A small network was trained on made-up records. Each row is its average activation on records with the value named, seen along a few directions.
Values that are neighbours, or in one group, have similar rows; names and order tell nothing.
In the rows, 500 means zero.
Strong random noise was added to every row along 13 fixed directions; ignore it. To show where, here is one row again and again, with new noise each time:
[433 466 494 575 448 457 488 429 606 546 756 464 378 441 588 482 388 579
 627 664 279 502 490 433]
[608 380 127 531 608 503 509 571 750 366 538 497 516 379 721 693 502 534
 502 551 364 644 592 440]
[602 569 467 572 774 797 310 468 456 671 452 472 442 390 623 637 395 404
 504 475 424 448 463 381]
[326 584 685 818 545 732 327 480 324 633 450 655 466 651 572 256 453 647
 525 730 456 309 406 427]
[471 650 432 610 435 443 661 568 399 387 540 277 664 403 413 412 482 527
 645 413 605 466 508 560]
[421 443 618 846 647 456 402 468 478 204 417 536 636 531 501 654 478 612
 511 591 635 491 516 403]
[758 430 506 448 428 418 333 300 736 600 658 456 638 558 351 768 439 423
 324 140 550 412 609 456]
[294 607 504 624 339 541 608 527 234 641 339 589 717 696 346 323 613 420
 542 410 492 409 517 662]
[366 483 451 440 461 463 665 519 353 586 286 627 604 623 473 557 580 401
 585 381 461 510 670 720]
[480 607 730 387 571 449 341 547 389 566 591 512 473 456 471 637 618 374
 750 288 651 573 716 282]
[415 332 642 539 613 540 545 474 621 577 668 563 408 532 322 563 537 383
 491 560 208 586 229 289]
[457 660 615 612 525 412 476 416 341 352 376 534 523 394 361 435 577 544
 601 502 884 488 576 491]
[539 542 394 566 524 570 305 521 454 485 441 469 546 526 709 604 424 466
 417 495 497 459 647 528]
[408 384 615 343 404 270 638 272 571 483 526 574 235 476 267 493 453 401
 312 718 437 590 316 655]
[501 683 369 565 425 362 570 719 477 237 451 453 640 433 411 314 735 629
 577 492 910 612 569 416]


Values of GUSA:
lonek: [721 412 390 393 436 611 623 652 637 573 363 485 693 636 471 412 484 631
 272 362 560 374 347 720]
zavig: [514 456 572 338 555 440 579 368 473 453 394 617 290 375 428 435 501 438
 482 501 564 512 458 582]
tar: [590 409 457 619 373 642 578 342 459 511 496 443 602 511 484 301 327 517
 388 471 325 322 301 631]
vesu: [509 373 672 338 524 347 608 529 470 468 353 553 565 641 510 570 450 540
 454 333 605 356 615 749]
moze: [418 364 530 340 466 361 721 610 582 352 528 389 495 559 587 655 550 532
 626 563 319 684 570 516]
metam: [646 756 313 550 303 488 419 504 601 603 610 280 553 498 473 467 423 732
 253 596 714 532 413 533]
taku: [615 410 366 197 282 278 510 560 726 586 880 341 600 463 450 616 550 357
 599 312 291 625 619 434]
sume: [445 432 754 522 418 436 408 441 429 300 655 449 329 445 644 320 393 537
 537 619 459 410 483 396]
fosab: [442 615 234 449 304 395 611 357 642 648 775 432 354 315 445 437 505 551
 681 637 344 617 492 460]
The values of GUSA form a 3 by 3 grid.
How many steps from neighbour to neighbour lead from fosab to lonek, at the fewest?
Answer: 4
Each value of GUSA is a pair of two hidden parts, and every pair occurs once (3 first parts, 3 second parts).
moze and tar share the first part; moze and metam share the second. Which value has the first part of metam and the second part of tar?
Answer: sume

Values of VUS:
dof: [679 453 554 234 415 330 559 531 847 500 582 674 267 570 380 310 645 756
 422 488 813 484 581 434]
moru: [551 612 640 683 482 623 154 636 371 324 554 307 624 615 718 484 438 495
 392 332 603 325 622 287]
fut: [634 487 575 434 559 558 465 637 670 536 619 455 497 503 279 434 630 507
 361 522 593 605 188 248]
leruz: [475 499 553 402 571 522 777 832 520 406 392 382 528 608 487 390 564 691
 475 604 532 604 340 544]
zed: [482 541 292 524 436 563 258 804 506 534 595 464 665 645 732 555 573 417
 402 463 324 589 581 385]
nazu: [368 528 306 566 352 540 583 479 237 566 245 598 682 582 531 358 512 375
 410 558 440 451 500 810]
zote: [406 747 619 563 320 445 563 586 469 825 727 324 693 667 188 413 504 571
 591 397 520 423 448 525]
sabod: [578 749 321 736 535 882 490 651 411 667 588 346 545 374 696 102 404 713
 706 542 482 273 419 428]
fibap: [621 666 469 357 466 504 573 531 513 545 591 304 398 379 502 401 432 581
 544 456 617 493 469 513]
The values of VUS form a 3 by 3 grid.
Which values are neighbours of moru? Give them in the order they are listed.
Answer: dof, fibap
Which values are neighbours of fut? Give them in the order they are listed.
Answer: leruz, nazu, sabod
Each value of VUS is a pair of two hidden parts, and every pair occurs once (3 first parts, 3 second parts).
moru and zote share the first part; moru and fibap share the second. Which value has the first part of fibap and the second part of zote?
Answer: zed
